A small network was trained on made-up records. Each row is its average activation on records with the value named, seen along a few directions.
Values that are neighbours, or in one group, have similar rows; names and order tell nothing.
Random noise pushes rows far along 3 fixed directions. That doesn't count. These rows show it; they differ only by the noise:
-433,-179,112,286,-237,-26,252,132,74,-369,240,-137,148,143,218,8,444
-171,35,118,-94,-155,-165,244,83,-83,-207,157,-63,71,155,84,131,-161
248,236,52,-510,-240,-288,167,-156,-221,39,159,67,-174,88,-188,31,-774
54,-59,58,-231,173,-72,161,55,-97,-98,115,14,1,195,110,57,-35
15,82,71,-232,-220,-189,193,-53,-116,-102,185,-2,-61,111,-40,20,-330


E, 15 values:
e4: 221,424,28,134,-384,-175,44,-336,-28,-98,-147,-169,157,-98,-288,-275,-373
e5: 41,252,38,-506,191,-94,-161,298,-55,251,-175,71,-94,99,-149,505,-798
e6: -211,-27,8,96,-150,81,-167,400,174,46,67,-13,-68,-128,267,-255,596
e11: 241,-2,-221,-367,667,-168,132,211,-35,287,-532,83,123,-55,29,376,-253
e1: -89,-19,-128,-6,202,-139,110,-193,19,-118,-307,146,154,-24,-124,381,-21
e2: -102,128,-88,185,5,131,-271,130,70,238,53,-127,61,-136,-22,-49,148
e12: -140,232,338,169,-307,-249,107,231,-128,-60,165,-127,-46,-73,118,-6,-216
e8: 66,-113,25,303,-453,249,-240,-352,-71,-151,210,37,-152,-121,-95,-371,249
e15: -51,28,200,-222,393,-162,169,132,-130,-101,-36,-64,69,199,103,360,-491
e7: -214,-216,-216,388,-213,279,-63,97,168,209,37,-2,10,-183,-60,-8,459
e9: 111,315,185,166,-54,89,-58,-10,-132,85,57,-84,242,43,133,-11,-159
e14: 187,355,-172,-15,-360,-263,-34,-228,99,238,-200,144,-92,-335,-281,-376,-503
e3: -23,-284,42,-318,633,93,71,292,-111,-11,-208,29,-41,336,88,459,53
e10: 194,168,-63,-244,-20,-137,-176,-314,-7,-91,-178,60,61,-92,-172,36,-586
e13: 53,-486,-142,343,43,547,-215,-305,182,99,135,88,-249,-121,-49,-254,714
Each value of E is a pair of two hidden parts, and every pair occurs once (5 first parts, 3 second parts).
e13 and e3 share the first part; e13 and e7 share the second. Which value has the first part of e7 and the second part of e3? -> e5
e12 and e9 share the first part; e12 and e15 share the second. Which value has the first part of e15 and the second part of e9? -> e8

J, 10 values:
j9: -114,-280,-388,526,-818,105,35,-249,347,307,374,-18,-403,-491,-274,-691,542
j5: -217,46,163,-197,-171,44,36,402,-147,44,83,-13,-53,184,98,369,-300
j1: 88,232,44,37,264,72,-218,-39,49,26,-440,-10,222,-109,-104,264,-295
j7: -242,-176,63,229,-382,-173,326,-203,-249,-389,352,-148,102,141,98,161,240
j8: -491,-453,-51,5,335,9,148,342,99,-263,-80,-50,219,280,262,416,526
j4: -72,-92,-225,-306,304,34,176,164,152,232,-309,83,111,57,-75,156,-308
j6: -82,325,156,212,263,6,-143,17,94,44,-250,46,86,-282,-53,45,240
j10: 201,218,218,25,429,101,-80,125,-312,-147,-166,-57,288,136,328,336,-289
j3: 224,227,184,-110,391,-174,96,249,-39,-59,-105,-209,284,269,180,52,-294
j2: -43,-52,105,-76,-216,-61,-98,-124,12,-203,302,115,-220,63,60,-359,169
Each value of J is a pair of two hidden parts, and every pair occurs once (5 first parts, 2 second parts).
j4 and j9 share the first part; j4 and j1 share the second. Which value has the first part of j1 and the second part of j9? -> j6
j2 and j7 share the first part; j2 and j5 share the second. Which value has the first part of j5 and the second part of j7? -> j8
